These are the activations of a small neural network, seen along a few directions. Each row is one input.
In each table, some parts of the input vary, and every possible input appears once, in random order.
Descriptions start from the smaller parts, as in this example, which fits no table here: one of 5 places around a ring, together with either a single point or (one of 2 separate values, together with one of 4 places along a line) or one of 11 places around a ring.
Shared parts are said once, and a part with two or three values counts as separate values.
In the rows, zero is written as 128.

Other details of the inputs vary at random and push rows far along two fixed directions, the same in every table; ignore that.

Table:
x1: [179 122 152 129 131 141 116 161 129 183 171  62]
x2: [201 120 186 131 152 140 105 133 135 134  86 123]
x3: [118 123 145 115 118 131 167 138 154  73 221 149]
x4: [108 114 123 140 145 127 105 126 117 198  51 121]
x5: [ 84  96 104  89 130 151  96 146 110 166  45  90]
x6: [ 73 110  98 117 131 139 102 117 117 190  59 100]
x7: [144 105 137 106 165 195 167 135 166 175 115 112]
x8: [180 145 169 151 180 166 116 124 128 113 123 100]
x9: [ 58  85 111 174  61  62 123 192  98 139 145 125]
x10: [171 179 138  94  87 117 106  85 174  92 177 185]
x11: [ 26 106  75 128 130  93 109 121  85  90 150 115]
x12: [121 114 144  91 155 141  89 152 100 152  88  54]
x13: [ 45 127  50 112  79 104 187 132  90 106 115 135]
x14: [106 130  99 123 100 165 122 103 131  72 146 183]
x15: [ 61  91 141 141 174 123 158 190 120 166  97  50]
x16: [ 79 161  69  98 108 109 186 132  96 104 146 125]
x17: [177 152 147 132  72 100 111  92 170  99 144 220]
x18: [135 139 121 162 142  95 126  95 137  53 183 166]
x19: [123 123 129 145 151 114 184 150  80 165  64  72]
x20: [109 121  79 127 123 136 125  78 139  87 152 186]
x21: [137 126 135 169  82  78 128 168 137 109 201 125]
x22: [137 120 127 168 133 101 127  92 130  69 159 192]
x23: [200 152 181 151 177 135 110 106 149 161 110  90]
x24: [ 36 115  83 107  56  87  98 122 125 126  96 150]
x25: [159 135 147  91 181 188 166 138 169 160 152 111]
x26: [109 127 139 118 159 132  96 123 106 180  97  58]
x27: [169 118 176 154 121 127 178 131 174  75 192 193]
x28: [ 61 127  96 102 167 176 104 145  90 159  78  76]
x29: [136 125 100 151 126 118 129  85 140  82 154 218]
x30: [144 168 121 109 113 126 113  86 154 103 174 178]
x31: [135 147  95 135  93 104 196 120 114  95 137 181]
x32: [ 40 126 118 143  76  42  96 147 113 104 111 113]
x33: [174 143 159 119 171 189 110 112 118 117 143  95]
x34: [157 121 143 137 112 141 179 129 180  90 184 219]
x35: [ 46 136  78 114  93  82 179 146  68  89 151  94]
x36: [ 73 101 108 140 155 164 110 152  88 169  43 109]
x37: [150 140 164 151  70  73 108 105 150  85 144 190]
x38: [125 116 153 124 162 118  96 163 110 146  68  58]
x39: [114 120 107 111 129 140 116 175 119 211 132  67]
x40: [150 142 108 106 199 171 116  93 131 156 120 109]
x41: [242 125 163 149 130 160 133 144 163 199 143 137]
x42: [235 133 172 112 155 170 108 117 156 149  86 152]
x43: [211 134 187 157 175 182 120 112 133 125 108 132]
x44: [ 50 137  87 145 102  61 185 158  76  87 127  95]
x45: [172 124 114 131  69 136 134 131 163 130 198 171]
x46: [ 68 133 121 111  72  74  93 126 116 103 145 120]
x47: [224 141 193 158 164 142 114  94 152 162 105 134]
x48: [194 151 150  75 166 177 101 121 146 148 108 108]
Each input here is: one of 6 places around a ring, together with either one of 3 separate values or one of 5 places around a ring.
- The inputs of x20 and x40 match in every part but the place on the ring of 6. If x5 is changed in the same way as x20 into x40, which row does it become? => x48
- The inputs of x17 and x10 match in every part but the place on the ring of 6. If x34 is changed in the same way as x17 into x10, which row does it become? => x25
- Change only the choice among 3 separate values in x27. List by row number the other rows that result. => x9, x19
- Which other rows agree with x26 in the place on the ring of 6? List them by row number. => x1, x3, x11, x12, x33, x35, x46
- Change only the choice among 3 separate values in x34. List by row number the other rows that result. => x31, x41
- Which other rows agree with x21 in the place on the ring of 6? List them by row number. => x8, x15, x18, x23, x32, x38, x44

Table:
x49: [152 113 166 139 136 119  63 140 131 189  66  92]
x50: [189 150 139 128 135 154 112  83 155  95 168 177]
x51: [ 65 115  98 134  91  89 155 155 118 123 149 133]
x52: [134 119 137 123 176 160 104 115 132 173  80 102]
x53: [146 135 131 123 168 149 102 108 111 165  73  92]
x54: [ 69 117 112 147 104  86 157 158  99  93 136 127]
x55: [140 131 140 124 170 143 106 107 122 165  66  99]
x56: [ 58 130  94 108 100 107 103 118 107  91 109 148]
x57: [192 149 141 125 119 142 123  82 170 113 148 192]
x58: [147 131 148 132 169 133 147 140 120 164 107  69]
x59: [134 123 133 100 173 178  98 119 129 170  79  95]
x60: [ 59 121  84 103  85 116 108 125 121 114 112 161]
x61: [148 126 122 118 156 160 106 115 125 192  73 102]
x62: [224 170 156 139 121 127 160  97 156  66 217 166]
x63: [191 137 153 137 135 154 123  92 161  90 151 191]
x64: [ 65 116 104 139 103  95 116 124 103  91  97 159]
x65: [147 122 137 131 173 155 141 148 118 171 128  64]
x66: [205 153 141 132 116 138 161 115 155 113 196 154]
x67: [149 135 145 109 166 151 142 144 117 161 107  61]
x68: [ 88 117 100 136  80 104 125 120 129  93 124 196]
x69: [ 64 120  94 111  85 105 150 158 115 116 152 128]
x70: [ 57 112 104 139 111  96 148 156 114 105 161 122]
x71: [159 114 178 148 134 113 105 170 129 190 108  59]
x72: [ 62 104 109 147 108 102 155 166 108  99 151 130]
x73: [229 152 162 143 108 139 176 113 173  86 204 194]
x74: [ 56 115 100 116 105 111 142 159 112  99 164 118]
- Describe the family of inputs behind these rows. => one of 2 separate values, together with either a single point or (one of 3 separate values, together with one of 4 places along a line)
- The inputs of x69 and x60 match in every part but the choice among 2 separate values. If x58 is changed in the same way as x69 into x60, which row does it become? => x55
